Each row below holds a small network's activations on one record, seen along a few directions.
After each row come some of the record's fields: BITO, LOMI, SOFI, RUD.
Other fields move the rows too, some of them a lot.
In the rows, zero is written as 500.
Random noise pushes rows far along 10 fixed directions. That doesn't count. These rows show it; they differ only by the noise:
[285 638 577 430 222 380 492 200 712 355 530 326 445 478 524 846 152 620
 403 515 264 507 753 426 332 391 363 591 533 615 342 347 407 493]
[601 258 515 485 477 596 359 524 376 500 544 783 781 497 481 476 645 301
 231 766 440 564 572 664 609 491 789 600 396 353 434 537 463 575]
[468 717 714 553 417 604 639 519 613 541 559 619 781 514 640 661 581 424
 632 516 402 490 559 714 577 452 697 481 380 713 295 251 669 766]
[437 289 543 562 452 365 309 558 305 545 627 797 778 347 295 604 574 284
 119 624 407 508 722 534 441 321 471 550 457 266 407 640 643 615]
[490 572 519 438 547 762 516 571 682 610 410 616 227 698 498 387 236 407
 512 531 543 373 276 278 465 499 616 543 535 484 590 426 477 664]
[402 698 580 330 290 297 533 216 560 420 679 580 509 513 544 872 322 561
 641 546 157 196 637 499 265 356 503 508 301 878 502 363 590 304]
[329 450 501 497 530 226 448 395 181 557 534 386 413 368 266 555 540 663
 505 295 498 483 653 359 346 387 352 522 548 495 689 573 629 272]
[598 346 301 546 507 338 452 460 441 705 820 854 489 606 264 403 752 309
 202 385 292 146 538 541 390 428 203 407 478 539 669 793 408 356]
[567 316 235 227 220 542 417 195 378 432 577 477 697 718 561 616 550 646
 208 435 450 808 483 859 650 653 492 312 392 482 267 651 423 372]
[515 360 425 487 606 501 389 666 186 477 374 431 280 427 260 374 536 529
 595 260 731 615 307 300 477 414 405 387 612  89 639 872 852 535]
[489 508 619 734 507 530 612 388 587 427 490 360 516 393 471 431 811 500
 627 408 405 515 707 552 582 451 538 703 721 426 610 440 300 659]
[168 499 556 586 469 332 477 354 342 643 550 509 490 373 203 576 527 543
 347 217 478 541 749 334 362 282 235 584 721 329 610 488 591 705]

[480 688 440 407 590 501 551 604 535 689 562 559 513 595 577 458 488 497
 584 467 537 353 318 506 463 534 501 334 361 802 519 384 611 407]  (BITO botu; LOMI gaf; SOFI vok; RUD babod)
[555 477 543 616 429 458 483 537 526 376 545 550 707 388 547 571 617 411
 448 544 437 535 568 660 599 483 515 429 464 400 321 555 650 590]  (BITO botu; LOMI gaf; SOFI masu; RUD vul)
[477 660 581 674 637 744 622 737 752 453 255 256 488 441 646 349 490 471
 589 450 686 774 385 472 706 584 560 413 684 354 311 399 568 853]  (BITO zete; LOMI gaf; SOFI zeror; RUD babod)
[630 349 466 472 491 476 432 423 455 422 472 533 376 538 477 452 520 481
 500 629 413 357 475 421 474 523 623 614 470 456 648 609 361 290]  (BITO zete; LOMI gaf; SOFI zar; RUD babod)
[411 342 500 501 490 539 370 540 275 630 435 595 665 550 386 459 476 482
 197 497 727 749 510 546 578 502 566 514 533 259 402 532 605 661]  (BITO botu; LOMI bive; SOFI zar; RUD vul)
[535 626 628 535 450 496 561 463 313 314 408 369 638 410 590 605 654 619
 921 318 608 615 422 658 625 470 692 379 451 437 440 538 931 561]  (BITO botu; LOMI bive; SOFI masu; RUD vul)
[679 315 340 434 596 476 437 611 377 462 601 578 297 583 414 350 407 498
 341 531 473 427 369 421 506 589 402 366 350 455 556 726 507 133]  (BITO botu; LOMI gaf; SOFI masu; RUD vul)
[600 490 604 514 537 599 495 439 552 152 251 268 514 323 708 519 566 531
 832 728 504 618 532 514 618 513 878 674 559 393 559 454 442 511]  (BITO zete; LOMI bive; SOFI zeror; RUD nud)
[525 575 403 530 555 575 605 457 652 540 525 413 380 635 563 354 518 588
 515 339 512 494 400 518 601 617 418 398 549 623 546 437 403 450]  (BITO botu; LOMI gaf; SOFI masu; RUD vul)
[509 619 487 443 623 377 597 567 388 494 546 462 479 408 517 521 609 594
 756 412 463 392 457 504 448 496 474 358 402 731 604 489 683 315]  (BITO zete; LOMI gaf; SOFI zeror; RUD vul)
[450 663 638 689 532 463 611 636 780 462 513 414 550 276 526 572 569 396
 644 531 393 442 682 439 423 357 312 605 621 518 451 403 433 780]  (BITO zete; LOMI gaf; SOFI zeror; RUD vul)
[575 646 510 545 454 394 491 633 506 539 568 644 538 540 492 599 486 377
 611 384 542 289 319 546 432 415 389 264 398 535 405 697 924 569]  (BITO botu; LOMI bive; SOFI zar; RUD vul)
[451 547 670 676 423 429 507 533 495 421 387 305 525 328 452 615 597 516
 676 432 588 544 646 485 445 386 473 643 666 349 477 557 546 697]  (BITO zete; LOMI bive; SOFI zar; RUD vul)
[463 535 604 520 477 405 588 445 442 499 494 271 325 474 482 548 372 700
 609 457 467 501 624 434 419 556 457 613 483 675 553 374 402 249]  (BITO zete; LOMI bive; SOFI zar; RUD vul)
[292 472 654 429 458 454 508 408 211 593 351 285 431 482 424 579 329 791
 567 387 672 714 590 416 468 545 609 657 500 548 544 261 547 404]  (BITO zete; LOMI gaf; SOFI zar; RUD vul)
[599 323 415 638 498 495 484 582 435 461 539 394 543 385 376 414 760 487
 424 350 534 668 595 608 564 506 272 479 640 235 458 751 434 557]  (BITO zete; LOMI bive; SOFI masu; RUD vul)
[636 470 360 459 420 509 459 646 624 690 594 673 451 723 501 480 398 384
 258 511 538 341 322 549 459 570 301 339 387 598 380 668 439 446]  (BITO zete; LOMI gaf; SOFI zar; RUD nud)
[525 525 343 147 356 659 511 257 578 458 524 592 326 733 603 583 329 582
 588 572 366 417 329 471 448 537 571 510 424 590 576 483 348 469]  (BITO zete; LOMI gaf; SOFI vok; RUD vul)
[394 554 687 762 616 363 539 525 535 643 471 314 748 386 610 416 617 554
 342 648 519 540 773 605 602 622 703 674 480 841 461  76 248 275]  (BITO botu; LOMI gaf; SOFI masu; RUD babod)
[481 627 602 675 622 456 480 793 718 630 535 624 634 467 584 503 311 310
 260 699 502 356 551 460 467 489 450 463 397 693 305 350 520 508]  (BITO botu; LOMI gaf; SOFI zeror; RUD nud)
[396 346 440 462 506 426 439 572 426 620 489 307 365 481 354 458 273 666
 195 485 592 718 630 358 415 591 272 561 529 483 466 468 273 309]  (BITO zete; LOMI gaf; SOFI bodu; RUD vul)
[478 568 569 343 568 691 562 597 378 626 478 689 504 568 480 484 506 477
 751 469 612 522 288 466 488 467 675 497 417 485 565 374 741 759]  (BITO botu; LOMI gaf; SOFI bodu; RUD vul)
[517 367 397 495 436 217 436 287 336 438 560 308 472 434 402 557 604 661
 438 422 398 498 686 528 407 519 363 524 519 560 610 647 367 105]  (BITO zete; LOMI bive; SOFI goge; RUD babod)
[616 477 452 485 509 490 582 474 442 369 519 412 554 440 540 497 751 592
 746 397 474 571 493 645 576 533 479 439 503 511 538 599 531 489]  (BITO zete; LOMI gaf; SOFI zeror; RUD vul)
[472 503 553 740 590 328 559 588 478 425 517 251 482 307 428 451 603 607
 500 328 515 570 688 471 524 516 267 476 589 471 477 530 488 358]  (BITO botu; LOMI gaf; SOFI masu; RUD vul)
[335 476 587 433 375 537 504 328 303 612 479 565 625 578 421 582 521 604
 468 363 578 663 560 574 540 469 619 564 530 454 490 382 606 697]  (BITO zete; LOMI bive; SOFI zar; RUD vul)
[708 425 618 643 517 498 550 696 331 336 489 349 580 348 493 481 789 547
 773 453 567 645 529 653 602 520 566 502 476 371 436 686 637 470]  (BITO zete; LOMI bive; SOFI bodu; RUD vul)
[416 488 496 415 367 683 539 282 552 383 581 691 491 507 430 568 553 405
 556 424 340 562 538 502 515 348 444 576 643 186 513 534 501 910]  (BITO botu; LOMI bive; SOFI vok; RUD vul)
[475 569 680 738 573 537 606 519 542 630 490 540 674 534 555 406 627 457
 449 510 555 501 613 628 629 568 677 604 522 634 466 255 424 592]  (BITO botu; LOMI bive; SOFI zar; RUD vul)
[416 505 498 417 522 441 526 557 438 562 478 369 533 495 539 564 320 651
 350 541 532 693 581 515 489 607 427 454 401 669 339 347 431 324]  (BITO zete; LOMI gaf; SOFI zeror; RUD vul)
[479 567 440 559 579 537 441 677 537 734 540 742 599 603 444 397 519 293
 321 412 647 425 309 499 522 452 429 299 496 444 443 587 741 712]  (BITO botu; LOMI bive; SOFI goge; RUD babod)
[570 371 422 613 386 364 435 411 494 450 614 526 699 415 432 542 828 391
 323 516 380 443 693 699 503 463 400 522 582 406 460 709 365 512]  (BITO zete; LOMI bive; SOFI vok; RUD babod)
[424 535 730 643 530 273 530 526  85 471 517 506 756 287 421 621 773 599
 725 365 569 530 631 625 546 388 641 493 408 495 499 464 933 457]  (BITO botu; LOMI gaf; SOFI zar; RUD vul)
[656 523 520 478 390 338 527 392 566 262 617 305 403 463 603 655 447 627
 647 624 285 403 604 580 427 541 475 542 366 725 467 527 382  84]  (BITO botu; LOMI bive; SOFI bodu; RUD vul)
[638 543 472 682 551 437 627 592 580 461 637 486 543 474 520 433 681 470
 527 404 408 435 549 635 563 544 283 377 507 560 417 617 503 437]  (BITO botu; LOMI bive; SOFI zeror; RUD vul)
[550 565 514 619 465 390 530 730 647 559 608 388 613 471 544 578 428 482
 286 502 526 566 596 626 480 573 204 366 393 652 182 504 438 404]  (BITO botu; LOMI gaf; SOFI bodu; RUD nud)
[476 601 497 600 420 465 495 630 717 418 457 294 687 385 620 619 378 474
 361 589 534 701 614 617 511 523 320 413 521 498 139 477 493 605]  (BITO botu; LOMI bive; SOFI zeror; RUD vul)
[607 526 707 645 531 439 507 625 490 353 355 235 510 424 648 530 390 617
 622 690 595 529 554 516 561 625 761 598 361 655 397 359 487 211]  (BITO botu; LOMI gaf; SOFI zar; RUD vul)

Which values does each new row have?
[366 558 500 555 468 426 486 455 626 538 444 296 288 484 443 535 277 561
 393 410 496 484 583 328 385 475 301 542 627 526 511 476 369 415]  (BITO zete; LOMI bive; SOFI masu; RUD babod)
[463 431 471 513 492 707 454 443 517 493 402 590 516 572 506 372 482 429
 395 500 591 642 402 488 661 501 648 514 627 213 500 512 558 781]  (BITO botu; LOMI bive; SOFI masu; RUD vul)
[519 550 419 523 452 639 524 649 658 539 533 662 738 510 533 526 581 297
 336 435 510 650 426 652 617 451 325 264 529 292 190 642 716 966]  (BITO zete; LOMI gaf; SOFI zeror; RUD babod)
[494 605 534 553 458 317 488 503 638 433 659 553 497 411 480 651 395 385
 441 614 276 244 641 420 322 377 319 481 418 599 437 552 520 395]  (BITO botu; LOMI bive; SOFI vok; RUD babod)
[321 528 513 404 431 325 545 336 153 474 514 355 379 457 329 619 457 775
 656 134 572 653 505 434 441 441 298 381 508 408 537 557 815 390]  (BITO botu; LOMI gaf; SOFI zar; RUD vul)
[543 610 539 628 413 485 533 504 809 556 546 557 456 587 526 556 413 355
 416 531 386 257 529 474 410 472 395 511 535 613 435 516 393 587]  (BITO zete; LOMI bive; SOFI zar; RUD babod)
[458 536 627 690 514 331 492 499 557 478 544 533 423 383 402 537 499 418
 522 520 420 248 625 350 385 367 426 618 554 479 613 502 532 502]  (BITO botu; LOMI gaf; SOFI zar; RUD vul)
[681 540 580 584 500 408 625 620 381 353 574 345 524 373 502 552 808 615
 900 338 471 501 515 634 525 489 430 440 436 553 501 656 651 396]  (BITO zete; LOMI gaf; SOFI bodu; RUD vul)
[688 361 441 350 353 641 436 533 470 283 494 522 470 488 510 589 507 450
 599 572 481 645 401 593 525 477 524 471 454 226 397 766 565 602]  (BITO zete; LOMI bive; SOFI bodu; RUD vul)
[483 452 354 440 459 326 482 430 373 612 660 603 558 543 425 529 514 537
 301 370 419 443 532 586 466 522 308 300 403 621 487 620 594 286]  (BITO zete; LOMI bive; SOFI masu; RUD vul)
[427 645 595 452 292 526 549 161 719 233 541 507 522 508 645 741 359 530
 624 593 234 391 641 536 486 416 641 600 498 575 454 344 452 585]  (BITO botu; LOMI bive; SOFI masu; RUD vul)
[657 477 422 475 448 393 524 512 524 525 631 459 437 545 502 534 570 540
 552 477 408 376 514 587 406 547 338 474 423 691 533 626 350 236]  (BITO zete; LOMI bive; SOFI bodu; RUD vul)
[817 364 301 313 460 564 485 568 456 415 577 516 383 636 555 461 600 542
 619 509 471 460 276 627 522 626 456 367 333 545 520 776 417 226]  (BITO zete; LOMI gaf; SOFI bodu; RUD vul)
[580 437 627 606 373 475 520 616 462 390 574 533 602 419 463 639 512 472
 461 502 450 591 615 621 529 469 404 494 436 370 264 605 611 582]  (BITO zete; LOMI gaf; SOFI zar; RUD vul)
[360 484 526 479 537 455 499 361 148 622 473 587 802 496 414 476 824 567
 547 290 663 655 501 655 623 472 675 444 513 424 564 437 779 684]  (BITO botu; LOMI gaf; SOFI zar; RUD babod)
[403 403 503 501 443 409 361 387 440 403 427 357 577 423 511 559 332 597
 292 627 529 668 656 477 522 515 587 586 514 429 443 431 459 368]  (BITO botu; LOMI bive; SOFI masu; RUD vul)
[459 525 412 542 619 404 469 519 448 527 475 490 514 441 472 412 548 455
 464 464 537 478 460 442 492 481 431 388 545 458 546 578 598 432]  (BITO botu; LOMI bive; SOFI zeror; RUD babod)
[549 558 521 753 669 637 677 638 729 720 630 581 517 556 511 222 698 376
 399 442 458 433 542 583 621 589 412 534 595 642 541 327 241 605]  (BITO botu; LOMI bive; SOFI masu; RUD vul)
[451 514 430 469 529 564 544 339 521 580 569 705 658 572 513 449 643 400
 412 510 410 452 526 590 550 489 557 488 516 519 538 411 440 638]  (BITO botu; LOMI bive; SOFI zeror; RUD babod)
